A small network was shown many inputs. Here are its activations along a few directions, one row for each input.
In each table, some parts of the input vary, and every possible input appears once, in random order.
Descriptions start from the smaller parts, as in this example, which fits no table here: one of 6 places along a line, together with either a single point or one of 9 places along a line or (one of 2 separate values, together with one of 5 places around a ring).
Shared parts are said once, and a part with two or three values counts as separate values.
(in the rows, 128 means zero)

Other details of the inputs vary at random and push rows far along two fixed directions, the same in every table; ignore that.
These rows show it; all are for the same input, with only those details redrawn:
[177 130 147  90 135 173 174 192 134 157 147 130 130 119]
[ 98 177 105  95 112 136 113  94 184 117 147 159 113 170]
[177 130 147  90 135 173 174 192 134 157 147 130 131 119]
[162 159 101 126 166  99 160 109 124 128 134 161 153 121]
[162 159 101 126 166  98 160 109 124 128 134 161 153 121]
[ 98 177 105  95 113 136 113  94 184 117 147 159 113 170]

Table:
R1: [135 107 140 196 134  87 128  92  97 119 120 116 125 100]
R2: [122 109 103 132 174  87 143 131 142 109 116 170 165  85]
R3: [ 61 134 157 100 123 102  86 108 178  72 122 140  96 149]
R4: [ 83 141 120  95 102 125 113  62 160 133 148 113 121 181]
R5: [168 129 147  81 139 172 158 198 132 162 146 131 145 109]
R6: [ 78 115 116 163  82 143  89  74 170 110 143 127  98 148]
R7: [139 139 116 187 166 108 104 134 115  99 112 155 140  90]
R8: [144  83 178  99 147 153 172 195 139 120 131 122 104  92]
R9: [146 131 101 190 159 112 107 133 124 111 119 169 143  87]
R10: [119 108 109 193 150  98 103 120  99 125 114 119 162  99]
R11: [129 100  92 191 134 105 119 111 116 137 129 139 166  88]
R12: [147  95 103 112  79 226 186 167  49 173 113 138 151 150]
R13: [171 108 193 156 121 170 144 190 120 122 130 120  82  88]
R14: [104 167 130 132  69 124  92  65 141 125 123  95  81 179]
R15: [119 109 105 137 183  83 129 138 135 109 107 164 164  94]
R16: [178 114 122 122  93 178 144 182 108 183 131  89 141 116]
R17: [143 166 118 118 186  91 128 123 105 122 118 142 164 121]
R18: [128 115 151 138 175  69 152 112 122  92 106 147 125  98]
R19: [145  98 144  90 130 160 142 191 110 188 138  86 166 128]
R20: [ 49  73 185  67  83 171  91 184 169 138 133  77  96 159]
R21: [103  77  97 138 157  77 141 116 126 135 118 133 187  95]
R22: [161 127 117 188 153 116 137 104 124  96 128 167 117  90]
R23: [173 143  76 166 119 105 146  95  99 150 120 119 148 128]
R24: [ 86 176 108  91 125 131  84 107 175 122 137 153 127 167]
R25: [140 170 182  92  56 207 107 162 165 128 134  99  38 168]
R26: [124 105 128 189 146  85 103 111  86 122 118 117 139 103]
R27: [173 181  99 153 156 107 115 124  97 118 102 137 138 119]
R28: [ 64 150 136  90 113 105  80  83 136 133 135 101 123 184]
R29: [ 73  58  79 127 143 124 185 102  67 125 100 183 196 128]
R30: [163 134 185  79 151 152 142 198 101 147 134 107 119 125]
R31: [ 95 179 135  89 120 126 113  81 170 104 149 143  89 167]
R32: [ 37  99  78 150  68 190 116  82 116 117 124 185 136 168]
R33: [160 142  78 162 132 101 116 108  91 155 110 114 163 126]
R34: [103 167 130 126  73 118  76  76 134 116 125  92  93 180]
R35: [155 101 172  89 126 153 173 164 104 169 150  77 127 127]
R36: [181 125 167  84 141 173 175 176 126 146 146 121 117 121]
R37: [121 136 157  93  43 206 113 148 156 153 148  70  61 172]
R38: [152 137 148 185 154  91 112 118 105  84 120 148 115  93]
R39: [ 52  92 122 109 105 116 111  80 181 109 132 121 118 156]
R40: [133 126  95 123 154  88 143 100 106 159 134 125 190 120]
R41: [138 106 159  87 138 157 140 192 101 176 132  74 163 130]
R42: [158 148 113 155 136  85 115 100  67 140 107  99 136 133]
R43: [137 133 144 122 157  65 135  92  81 132 127  99 160 134]
R44: [ 43 102 150 105 106  93  86  94 163  98 124 104 117 159]
R45: [103 107  77 113 140 136 186  86  47 149 115 174 200 153]
R46: [131 110 102 141 170  88 158 125 143 104 117 170 151  96]
R47: [172 135 197  81 143 148 150 190 106 135 138 103 117 123]
R48: [152  75 168 158 107 170 149 176 112 147 145  91 104  93]
R49: [ 71 123 127 103 122 126 113  95 196  83 130 158  97 146]
R50: [113  79  97 146 153  78 157 111 128 130 119 133 172 106]
R51: [176 138  96 161 126 104 148  78  91 139 120 111 135 129]
R52: [182 173  82 152 140 114 131 115 114 129 117 157 142 107]
R53: [110  80 127 140 161  68 157  98 113 117 121 118 147 103]
R54: [ 95 150 103 163  94 154  89 105 193  95 142 172  90 137]
R55: [189 176 112 155 144 105 147  96 100 110 120 140 103 115]
R56: [ 44 103 151 111 103  98 103  83 170 107 122 108 104 157]
R57: [172 105 174 153 124 179 151 190 127 122 142 127  84  83]
R58: [177 130 147  90 135 173 174 192 134 157 147 130 131 119]
R59: [139 133 144 129 154  69 153  81  87 142 125 103 148 133]
R60: [132  85 187  94 155 141 140 214 121 123 117 115 116 100]
R61: [169 122 139 123 109 172 128 191  91 172 116  69 137 127]
R62: [ 37  95 105 111 113 111  80 109 180 124 122 124 146 152]
R63: [ 96 126 187 117  79 206  72 193 170 113 141 118  56 141]
R64: [203 151 178 117 113 163 138 190  96 130 123  98  91 120]
R65: [ 86 149 103 155  98 152  74 111 191 100 140 173 105 126]
R66: [113 197 124 119  99 131  68  99 144 103 119 131  75 173]
R67: [142  71 141 160 111 176 119 202 119 165 133 100 143  95]
R68: [174 135 196  88 140 154 167 179 112 144 136 107 105 121]
R69: [192 174  82 161 136 115 147 110 115 124 119 156 127 118]
R70: [ 91  91 143 133  45 218 101 173 188 149 156 104  89 145]
R71: [179 173  84 156 148 111 117 123 107 129 109 150 141 116]
R72: [ 49 135 125 102 136 117  80 125 186  86 114 147 121 145]
R73: [ 93  85 114 139 173  70 125 125 110 123 103 114 183 106]
R74: [133 107 141 190 137  82 111 103  91 110 122 113 136 102]
R75: [143 128  96 132 149  88 159  94 108 154 135 124 175 131]
R76: [131 188 106 124  88 152 101  77 168 102 132 145  73 168]
Q: The inputs of R59 and R56 match in every part but one. If R5 is changed in the same way as R59 into R56, which row does it become?
A: R2
Q: What do these inputs look like to the network?
A: one of 4 separate values, together with either a single point or (one of 2 separate values, together with one of 9 places around a ring)
Q: Which other rows does R42 become when the choice among 2 separate values takes its other values? List them by row number.
A: R66
Q: Start at R3 and move only the place on the ring of 9, one step at a time. The first step leads to R18. Which rows follow, in order?
A: R8, R49, R46, R2, R15, R72, R60
Q: Which other rows does R70 become when the choice among 4 separate values takes its other values? List them by row number.
A: R23, R50, R75
Q: Which other rows does R21 become when the choice among 4 separate values takes its other values? List them by row number.
A: R11, R16, R40
Q: Which other rows does R58 become when the place on the ring of 9 takes its other values? List them by row number.
A: R5, R17, R24, R30, R31, R36, R47, R68

Table:
R77: [118 154 116 126 143  81 119  91 138 103 126 145 126 140]
R78: [ 92 120 123 157 146  85 100  98 149  92 121 144 123 115]
R79: [108 143 122 119 121 137 107 134 158 133 139 124 129 143]
R80: [194 105 132 139 164 140 166 184  88 140 126 130 149  84]
R81: [126 157 117 142 123  88 119  79 122 104 125 133 120 144]
R82: [117 148 130 108 120 129 104 130 152 128 136 124 110 135]
R83: [127 138 151 113  93 183 105 170 163 145 143 106  90 150]
R84: [203 129 124 158 181  81 158 137  72 141 115 127 152  79]
R85: [127 144 143 114 114 126 117 125 146 118 130 126 101 149]
R86: [ 97 108 160  88  89 184 130 152 138 148 143 111 107 159]
R87: [102 145  95 134 140 102 126  92 139 108 120 161 138 132]
R88: [153  67 130 178 176  78 161 137  66 133 108 120 170  72]
R89: [118 155  98 156 120 109 124  79 122 107 120 149 118 134]
R90: [ 97 114 162  81  98 182 131 159 149 141 146 119 109 152]
R91: [102 146  94 142 138  96 109  88 136 127 129 134 148 143]
R92: [203 127 118 175 172  95 158 142  74 139 109 143 162  80]
R93: [108 154 113 121 152  90 112  88 139 109 118 136 143 139]
R94: [109 151  98 141 133 100 105  94 143 116 121 157 151 132]
R95: [118 133 148 103  89 186 106 176 167 139 138 124 104 140]
R96: [ 96 137  91 135 134 104 129  86 130 115 118 155 141 137]
R97: [124 164 117 143 132  97 110  76 122 108 118 124 123 141]
R98: [110 140 120 118 118 145 125 132 151 118 129 146 108 136]
R99: [104 111 141 105  72 190 110 162 148 156 134 109 118 154]
R100: [109 141 128 102 120 129 106 130 153 131 135 123 124 137]
R101: [119 145 105 135 141  98 129  80 148 107 130 154 126 131]
R102: [180  99 114 148 179  91 191 126  79 141 120 137 176  84]
R103: [127 139 120 130 112 153 105 126 145 118 131 138 106 142]
R104: [125 162 118 137 145  94 107  83 133 108 114 134 120 141]
R105: [ 99 124 124 173 127  92  99  85 132  93 122 132 117 117]
R106: [128 148 109 145 135 102 126  74 143 109 127 152 117 134]
R107: [103 118 143  98  82 188 111 170 159 150 136 117 120 147]
R108: [179  95 149 117 159 116 182 177  81 150 123 111 160  99]
R109: [110 123 162  76  98 166 123 171 164 132 142 111 107 153]
R110: [102 121 158  78 100 178 118 163 155 142 133  96 112 154]
R111: [103 135  87 138 134 108 112  85 129 113 125 150 148 139]
R112: [127 136 150 119  69 193 106 163 150 141 137 111  98 144]
R113: [ 99 111 150 145 117 131  97 132 157 107 126 125  97 123]
R114: [104 108 157  84  82 170 126 159 143 146 138  98 107 164]
R115: [127 149 107 151 122 105 129  68 132 109 130 142 121 134]
R116: [105 100 146  93  80 187 136 147 154 150 143 107 108 154]
R117: [126 163 108 145 123  94 103  78 123 116 127 128 121 133]
R118: [187  86 154 111 141 183 170 225 101 157 134 113 147  91]
R119: [173  74 152 117 124 183 189 212  82 173 124 103 139 100]
R120: [ 84 114 122 151 145  84 102  98 149  96 120 143 137 117]
R121: [104 114 147  88  82 177 110 158 145 158 140  92 108 153]
R122: [103 147 117 124 149  96 125  85 133 108 131 158 139 137]
R123: [202 120 110 176 166 105 165 132  59 129 118 133 160  83]
R124: [116 160 115 127 152  91 110  89 138 106 118 136 129 137]
R125: [103 128  85 145 125 110 111  78 118 120 123 143 146 146]
R126: [111 141 143 108 127 138 124 124 145 117 139 142 109 141]
R127: [119 154 100 150 133 106 121  86 133 107 116 159 115 134]
R128: [153  49 181 126 139 162 165 225 103 153 126  94 140  77]
R129: [125 152 125 141 102 144 106 122 140 131 138 112 109 145]
R130: [180 100 139 121 159 122 167 177  81 163 125 106 161  87]
R131: [194 113 159 142 152 136 181 164  68 143 130 119 137  91]
R132: [116 160 100 146 144  95 104  95 145 116 131 141 131 136]
R133: [103 115 156  85  91 180 117 156 144 149 131  89 110 161]
R134: [180  94 132 146 151 132 168 174  75 171 126  99 164 100]
R135: [194 124 137 158 187  91 176 131  66 131 119 145 149  86]
R136: [110 127 128 107 118 140 132 119 162 123 138 138 124 138]
Q: The inputs of R122 and R135 match in every part but one. If R120 is changed in the same way as R122 into R135, which row does it become?
A: R113
Q: The inputs of R87 and R89 match in every part but one. If R109 is changed in the same way as R87 into R89, which row does it become?
A: R81
Q: What do these inputs look like to the network?
A: one of 6 places along a line, together with either a single point or one of 9 places around a ring
Q: Which other rows does R99 become when the place on the line of 6 takes its other values? List them by row number.
A: R92, R94, R95, R107, R112
Q: Which other rows does R121 become when the place on the line of 6 takes its other values? List them by row number.
A: R82, R84, R100, R117, R130

Table:
R137: [117 166  97 119 137 118 111 103 151 113 129 160 134 143]
R138: [119 157 130 130 134  98 116  88 155 102 133 139 106 138]
R139: [ 89  66 163  70 100 190 144 201 150 160 141 106 138 135]
R140: [250  80 147 172 179 133 217 207  49 158 122 123 159  43]
R141: [ 94  63 186  82 107 173 130 203 154 142 133  86 113 127]
R142: [142 122 188  90 101 184 131 190 130 140 137  93  90 138]
R143: [141 110 164 115  82 205 131 189 124 146 133 106  95 132]
R144: [112 156  95 122 118 111 116  82 128 139 128 126 140 160]
R145: [118 154 101 158 124 120  96 104 149 107 124 158 117 127]
R146: [116 157 102 116 129 117 131  86 151 117 135 155 127 147]
R147: [220 127 111 188 214  24 175 100  29 138 106 117 189  67]
R148: [109 160 105 115 125 118 122  85 124 120 124 147 130 158]
R149: [ 59  93 109 151 123 112 103  95 144 112 124 140 143 131]
R150: [116 143 100 159 104 116 100  82 127 127 124 122 127 144]
R151: [118 167 126 134 142  99  97 105 155 100 126 143 113 132]
Q: What do these inputs look like to the network?
A: one of 3 separate values, together with either a single point or one of 4 places along a line
Q: The inputs of R151 and R145 match in every part but the choice among 3 separate values. If R141 is changed in the same way as R151 into R145, which row does it become?
A: R149
Q: Which other rows does R147 become when the choice among 3 separate values takes its other values? List them by row number.
A: R144, R150
